[-2 -32 -20 6 1 -36 2 13 -30 37 -5 -28]
[36 5 -11 -5 42 7 15 -47 26 -18 31 41]
[7 -13 5 21 8 -36 -6 24 -10 19 6 -50]
[38 8 -10 -6 37 12 16 -45 30 -18 29 41]
[37 7 -10 -6 40 10 16 -47 29 -18 29 41]
[-21 -40 -27 -7 8 -33 -2 -1 -39 23 -1 -4]
[-11 24 8 28 -45 15 -5 18 39 -17 -38 -22]
[11 32 3 -41 -3 52 11 -11 -10 -2 8 49]
[0 -11 20 18 1 -31 -11 24 2 7 7 -52]
[17 29 -1 -35 1 47 13 -21 3 -6 13 49]
Rows and columns are numbered from 0.
Find the entry in row 0 and column 1.
Answer: -32
Find the entry directly below the smallest entry.
Answer: 49
The entry at row 0, column 0 is -2
Find the entry in row 0 and column 2.
Answer: -20
Find the entry directly above the smallest entry.
Answer: 49
Find the smallest entry.
Answer: -52
Find the top entry of the column that holds the largest entry.
Answer: -36
The entry at row 2, column 0 is 7
Find the entry just left of 42.
Answer: -5
Find the entry in row 2 and column 2.
Answer: 5
The maximum -> 52
Find the entry at row 1, column 2.
Answer: -11
The entry in the top-right corner is -28
The entry just right of the largest entry -> 11
The entry at row 1, column 0: 36
Find the entry directly below -33.
Answer: 15
The entry just left of -30: 13
Find the entry directly below the largest entry.
Answer: -31
Find the entry in row 1 and column 1.
Answer: 5
Find the entry just left of the smallest entry.
Answer: 7

Read these off the matrix that follows.
1) Report the entry just right of 63.08.
2) Report the entry just right of -38.46.
3) Report the entry just right of -37.71.
4) Report the largest entry.
[[-50.49, 7.50, 63.08, -10.61, -16.69, -37.82, -6.15], [-38.46, -3.13, 29.65, -7.95, -18.85, -15.14, -4.52], [-23.63, 15.05, 53.67, -4.21, -21.38, -22.39, -19.76], [-27.39, -6.80, 10.19, -4.03, -15.25, -9.96, -5.48], [19.50, -39.82, -99.21, -37.71, -7.15, -2.83, -23.93], [-77.98, -67.70, -123.04, -0.94, 18.74, 41.69, 76.90], [-10.85, 0.34, 35.87, -4.35, -24.87, -3.44, -22.88], [-32.19, -34.15, -68.46, -13.76, 3.02, -0.44, 22.61], [4.40, 12.91, 25.15, -17.55, -23.11, -29.13, -42.90], [194.24, -101.88, -49.62, -98.17, -178.36, -79.67, -181.43], [-39.13, 0.92, 49.91, 10.42, -16.68, 3.94, 15.45], [40.85, 19.94, 71.73, -29.49, -36.47, -37.86, -96.31]]
1) -10.61
2) -3.13
3) -7.15
4) 194.24
